These are the activations of a small neural network, seen along a few directions. Each row is one input.
In each table, some parts of the input vary, and every possible input appears once, in random order.
A made-up example of a description, with smaller parts first: one of 4 places along a line, together with either a single point or one of 9 places along a line or (one of 3 separate values, together with one of 8 places around a ring).
Shared parts are said once, and a part with two or three values counts as separate values.

Other details of the inputs vary at random and push rows far along two fixed directions, the same in every table; ignore that.

Rows:
x1: [ -7 -34   1 -10   4 -12   1  38 -15   8   0   5 -18]
x2: [ 16   0  14  12   8  35 -18   4  -2   0  -3   2   1]
x3: [ 23  18  13   5  14  46 -22 -22  -1  25 -26  -8   4]
x4: [ 10  -3  -1   4   7  -1 -16   6 -23  10 -15   5   7]
x5: [-33 -48  -3 -17 -17 -19  11  36  -8  11  35  -5 -37]
x6: [ 30  21  -2  14   7  23 -29   3 -25  12 -17   4  11]
x7: [ -6  31 -10  -2  -1 -43  31 -41  30 -37   0 -12   4]
x8: [  1  49 -34 -13  -9 -39  25 -36  29 -18   5   6  43]
x9: [-42 -43  14   7 -20 -38  31  25  -2 -22  51  16 -20]
x10: [  2   2  -4  -1 -10  24 -10  12  -8   8 -11 -12   9]
x11: [ 20   4 -11   1  16  17 -13   8 -10  13 -24  -6 -14]
x12: [-12  30  -5  -7 -13 -41  27 -48  30 -29  13 -16   0]
x13: [ 12 -15   0   3  -6  27 -14  28 -16   2   2   1  -3]
x14: [ -6  33  -1   6  -4 -45  22 -45  15 -33  -2  -1  24]
x15: [ 28  24  -2  -3   5  41 -24 -14 -13  29 -33 -14  10]
x16: [-34 -61  19  -5   5 -18  14  41  -4  -2  24  14 -32]
x17: [  3  -1  -2   0  15  21 -14   1  16  19   1  27  10]
x18: [-6 -6 14  7 -1 23 -3  5  6  2  0 -7  2]
Description of these inputs: one of 2 separate values, together with either a single point or one of 8 places around a ring.
Changing only the choice among 2 separate values turns x2 into x13. The same change can be made to x14. Which row results?
Answer: x4
Which other rows does x5 become when the choice among 2 separate values takes its other values? List them by row number.
Answer: x12
Which other rows does x16 become when the choice among 2 separate values takes its other values? List them by row number.
Answer: x1

Rows:
x19: [11  2 11  2 13 19 -7 -7  6  5 -9 12  4]
x20: [-20 -13  -6 -12 -27 -32  26  15   5 -10  19  -6  -7]
x21: [ 29  46 -13   1  31   4 -12 -16   1   8 -32   5  18]
x22: [-31 -26  12  -4  -9 -34  21  -3  10 -14  26   1 -19]
x23: [ -3 -17  -1   1   7  30 -18  25  -8  25  -3   1  -2]
x24: [  2 -28  19   1  17  27 -14  16  -1  12  -4   6 -18]
x25: [ 19  34   5   8  16  15 -10 -35  17  -1 -28  -9   7]
x26: [-31 -54   4   4  -9 -39   9  50  -8 -18  30  27 -17]
x27: [-26 -17   2  -6 -16 -28  27   6  16 -19  30   8   9]
x28: [ 22  41 -20  -5   2  13 -12 -25   3   9 -33 -14  17]
x29: [  1  18  -2  -2 -14 -22  17 -16   8 -24   0 -12  12]
x30: [-18 -13 -20 -14 -22 -31  20  12   3 -10  24  -3 -10]
x31: [ 16  42  -5   6  -4  -3   4 -28   6 -12 -20 -18  17]
x32: [ 18 -14   4  -5   3  30 -18  25 -18  20 -13   3  -5]
x33: [ -5  14  -3   2  -6 -20  19 -23  20 -18  15   9   4]
x34: [  9 -42   0   3  22  14 -22  43 -36  30 -14   9 -21]
x35: [ 12 -15   7  -1   2  23 -20  20 -26  26  -8   4 -10]
x36: [-23 -22   9   2  -7 -10   8   9  -3   3  23  12   0]
x37: [ -7  19  -9   3 -10 -19  16 -19  17 -18  17   5  17]
x38: [  9 -12  -5   4  11  38 -26  22 -13  23   0   5  -3]
x39: [ 6  3 11  6 13 21 -8 -5  8 14 -9  9 -1]
x40: [-29 -23  12  -3 -11 -31  23  -2   7 -10  29  13 -10]
x41: [  3 -26  13   7  18  31 -18  17  -6  17   3   8 -27]
x42: [-21 -13 -11 -15 -19 -33  16   3  -3  -3  17  -5  -6]
x43: [ -5  18  -4   4  -7 -19  16 -22  11 -27   8 -13  -1]
x44: [  7  10  10   8  10  15 -12 -14  -9   2 -14  -8  -3]
x45: [ 20  20  -3   8   3  16 -10  -7  -9   0 -12  -9   2]
x46: [ 17  41  -2   5  -4  -8   0 -35  -3 -12 -18 -14  18]
x47: [  5 -20  15   5  14  32 -16  16 -10   9  -9  -4 -13]
x48: [-12  16  -3   1 -10 -19  18 -16  21 -14   9   0  18]
x49: [ -2 -18  14   8  12  29 -13  17  -8  13  -6  -7 -17]
x50: [  7 -22  -4 -10   4  27 -17  27 -15  22  -9   2  -8]
x51: [-24 -10  -6  -6 -15 -28  14   0   2  -8  23  -2   5]
x52: [ 28  44 -17  -2 -10  -7   1 -25   3 -10 -15 -10  16]
x53: [ 15  38 -13  -3   0  -1  -1 -28  12 -12 -16  -7  32]
Describe the family of inputs behind these rows.
Answer: either one of 3 separate values or (one of 4 separate values, together with one of 8 places around a ring)
Which of the alternatives is x37?
Answer: one of 4 separate values, together with one of 8 places around a ring
Which other rows does x52 become when the place on the ring of 8 takes its other values? List them by row number.
Answer: x30, x33, x37, x38, x41, x43, x45
Which other rows belong to the same alternative as x26? List them by row number.
Answer: x21, x34
